These are the activations of a small neural network, seen along a few directions. Each row is one input.
Each table varies a few parts of the input and shows all the possible inputs, shuffled.
Descriptions start from the smaller parts, as in this example, which fits no table here: one of 8 places around a ring, together with either a single point or one of 9 places around a ring or (one of 3 separate values, together with one of 4 places along a line).
Shared parts are said once, and a part with two or three values counts as separate values.
In the rows, 128 means zero.

Other details of the inputs vary at random and push rows far along two fixed directions, the same in every table; ignore that.

Table:
row 1: [173 139 114 141 114 124  98 120 130 131 116 142 125 138 141]
row 2: [ 76 143 114  78 155 105 138 160 148  82 163 159 102  71  71]
row 3: [137 142 129 117 104 138 122 128 112 164 116 138 129 155 126]
row 4: [ 74 142 120  76 153 104 142 162 147  83 163 157 104  70  74]
row 5: [160 128 126 131  99 120 107 133 116 137 124 129 134 141 137]
row 6: [158 135 127 135  96 119 109 132 117 139 127 124 135 138 137]
row 7: [ 81  47 168 192 184 191 150  62 163 121 109  44 153 156 179]
row 8: [147 146 120 132 119 119 136 151 108 158 107 131 134 144 137]
row 9: [ 87  48 165 187 174 178 134  69 173 129 114  67 142 157 174]
row 10: [140 138 132 125 103 134 116 128 120 165 117 144 122 152 127]
row 11: [139 149 130 119 106 140 131 127 104 160 113 135 136 148 130]
row 12: [ 92 148 121  96 153  94 138 137 148  70 169 146 125  68  77]
row 13: [162 128 120 133 102 121 103 130 117 135 124 131 132 142 137]
row 14: [145 139 128 125 105 127 125 152 113 159 116 128 127 142 137]
row 15: [ 71 151 120  79 161 100 153 161 149  84 166 152 112  67  76]
row 16: [ 85 145 113  87 159 111 135 152 155  81 160 166  97  64  72]
row 17: [162 137 128 134 102 115 112 134 117 137 126 123 136 142 137]
row 18: [ 74 152 120  82 166 100 156 159 146  85 162 155 118  65  74]
row 19: [161 140 127 137 103 115 115 132 116 138 127 123 139 142 137]
row 20: [137 152 132 124 110 128 135 131 102 160 104 137 141 144 133]
row 21: [151 133 120 129 110 132 118 149 114 154 113 136 121 144 134]
row 22: [147 140 131 129  98 132 106 115 114 145 133 137 139 153 131]
row 23: [169 133 118 132 109 124 134 100  83 125 144 142 123 144 153]
row 24: [170 133 116 140 106 125 100 122 125 135 121 139 128 133 140]
row 25: [157 135 122 126 105 141 158 120  88 139 122 147 121 152 147]
row 26: [ 93  47 154 199 190 165 155  80 168 118 100  40 149 149 179]
row 27: [162 141 117 134 122 134 116 142 124 151 105 144 114 143 134]
row 28: [ 21  59 165 160 222 160 169  72 189  63 140  64 139  92 131]
row 29: [163 130 117 137 102 123 101 127 118 134 124 133 132 139 138]
row 30: [149 141 128 125 111 124 129 155 114 157 115 128 129 146 138]
Description of these inputs: one of 2 separate values, together with either a single point or one of 4 places along a line or one of 10 places along a line.
The inputs of row 8 and row 26 match in every part but the choice among 2 separate values. If row 21 is changed in the same way as row 8 into row 26, which row does it become?
Answer: row 29
Which other rows does row 20 become when the place on the line of 4 takes its other values? List them by row number.
Answer: row 3, row 10, row 11

Table:
row 31: [132 137 122 119 118 130 121 108 115 117 138 142 123 121 121]
row 32: [130 134 122 119 120 134 120 113 116 114 136 142 127 125 119]
row 33: [132 132 129 120 113 120 131 127 124 122 144 140 126 128 121]
row 34: [139 135 122 129 131 120 114 134 138 126 130 146 115 121 121]
row 35: [163 104 132 171 125 157 140 101 108 165  92  99 136 184 183]
row 36: [105 143 135 105 119 137 139 143 122 153 127 141 124 133 112]
row 37: [131 141 121 120 131 126 136 120 113 124 136 150 123 124 130]
row 38: [129 148 132 130 126 112 123 123 126 125 136 136 136 122 118]
row 39: [128 127 123 118 113 120 106 134 127 120 140 131 131 125 118]
row 40: [130 148 126 129 126 114 131 140 122 124 126 128 135 115 120]
row 41: [130 150 129 125 128 114 125 128 126 128 134 136 139 121 123]
row 42: [159  95 136 164 123 147 129 128 117 171  94  85 143 174 174]
row 43: [ 38  73 136 127 227 146 167 120 200  63 146  94 112  69 106]
row 44: [100 141 128 107 127 140 143 134 122 150 124 148 124 129 113]
row 45: [133 140 117 122 127 125 142 132 107 120 128 142 120 120 127]
row 46: [128 131 126 123 125 110 119 136 126 126 141 137 124 123 121]
row 47: [133 136 126 121 122 123 141 145 115 122 137 133 122 122 125]
row 48: [129 134 120 119 128 110 128 145 127 127 138 130 122 126 122]
row 49: [129 146 129 129 118 112 120 122 130 123 134 136 141 124 115]
row 50: [132 128 120 116 122 113 129 154 122 125 124 126 127 116 124]
row 51: [127 146 129 125 115 122 109 122 129 116 135 131 145 124 114]
row 52: [131 132 129 116 111 131 119 127 123 116 145 135 128 128 118]
row 53: [131 135 122 118 121 126 125 109 117 117 136 144 123 123 123]
row 54: [138 132 121 123 122 123 106 128 141 122 130 142 118 119 120]
row 55: [133 136 117 115 126 124 145 134 110 118 120 140 124 117 128]
row 56: [128 128 125 118 115 113 112 130 129 123 140 132 127 122 121]
row 57: [138 134 121 124 120 129 103 126 139 122 132 139 119 118 119]
row 58: [132 133 130 116 111 123 124 123 124 120 145 137 125 125 123]
row 59: [139 131 119 128 123 121 112 131 142 125 128 145 120 124 119]
row 60: [140 138 115 125 133 120 123 143 139 126 127 140 114 124 121]
row 61: [131 131 120 123 124 113 127 152 120 126 131 128 124 119 123]
row 62: [104 151 140 108 124 130 130 141 126 152 117 137 135 133 104]
row 63: [140 132 116 121 129 121 126 153 134 124 114 135 120 112 122]
row 64: [165  93 137 174 118 166  99 108 135 161  90  95 140 177 173]
row 65: [131 151 125 125 129 112 131 132 128 126 132 130 134 125 119]
row 66: [128 146 130 125 117 115 114 118 130 120 135 132 141 121 118]
row 67: [129 129 124 120 113 117 108 129 127 123 142 130 128 121 120]
row 68: [ 45  20 171 180 212 191 167  64 192  89 129  35 135 126 167]
row 69: [134 136 126 114 125 125 143 142 117 127 138 133 125 125 123]
row 70: [ 21  67 152 127 225 149 180 101 191  55 168  93 117  74 117]
row 71: [153  86 141 173 116 146 118 110 127 165  99  89 145 178 175]
row 72: [132 148 125 121 129 116 134 137 124 129 128 128 138 119 117]
row 73: [130 134 121 122 123 123 133 112 118 118 135 148 124 125 120]
row 74: [107 141 129 111 128 138 125 151 140 150 114 146 116 126 108]
row 75: [132 139 123 123 129 123 133 115 112 121 136 150 120 125 124]
row 76: [163  94 144 166 114 157 141 123 111 165  88  86 142 176 185]
row 77: [128 132 124 119 128 113 122 141 126 128 140 136 126 121 126]
row 78: [170  96 133 181 126 156 122 128 127 169  79  91 134 172 179]
row 79: [135 140 116 115 130 126 145 130 109 125 129 142 124 124 124]
row 80: [133 139 125 118 124 121 141 137 122 124 142 135 121 131 125]
row 81: [128 147 130 127 115 120 111 117 129 120 137 130 141 119 117]
row 82: [134 135 132 122 120 121 132 129 120 124 145 141 122 128 124]
row 83: [104 141 134 106 122 128 128 150 125 153 121 135 122 132 111]
row 84: [137 137 120 124 135 122 117 140 139 127 131 146 117 117 124]
row 85: [161 106 142 173 118 148 132 119 118 166  79  82 156 167 178]
What is each input in this table made of?
Answer: one of 5 separate values, together with either a single point or one of 10 places along a line
The inputs of row 44 and row 83 match in every part but the choice among 5 separate values. If row 32 is changed in the same way as row 44 into row 83, which row does it become?
Answer: row 39
The inputs of row 46 and row 38 match in every part but the choice among 5 separate values. If row 61 is changed in the same way as row 46 into row 38, which row does it become?
Answer: row 40
Which other rows does row 53 become when the choice among 5 separate values takes its other values? List them by row number.
Answer: row 54, row 56, row 58, row 66
Which other rows agree with row 68 in the choice among 5 separate values? List them by row number.
Answer: row 33, row 36, row 47, row 52, row 58, row 69, row 70, row 76, row 80, row 82
Which other rows does row 48 become when the choice among 5 separate values takes its other values? List them by row number.
Answer: row 35, row 60, row 65, row 80
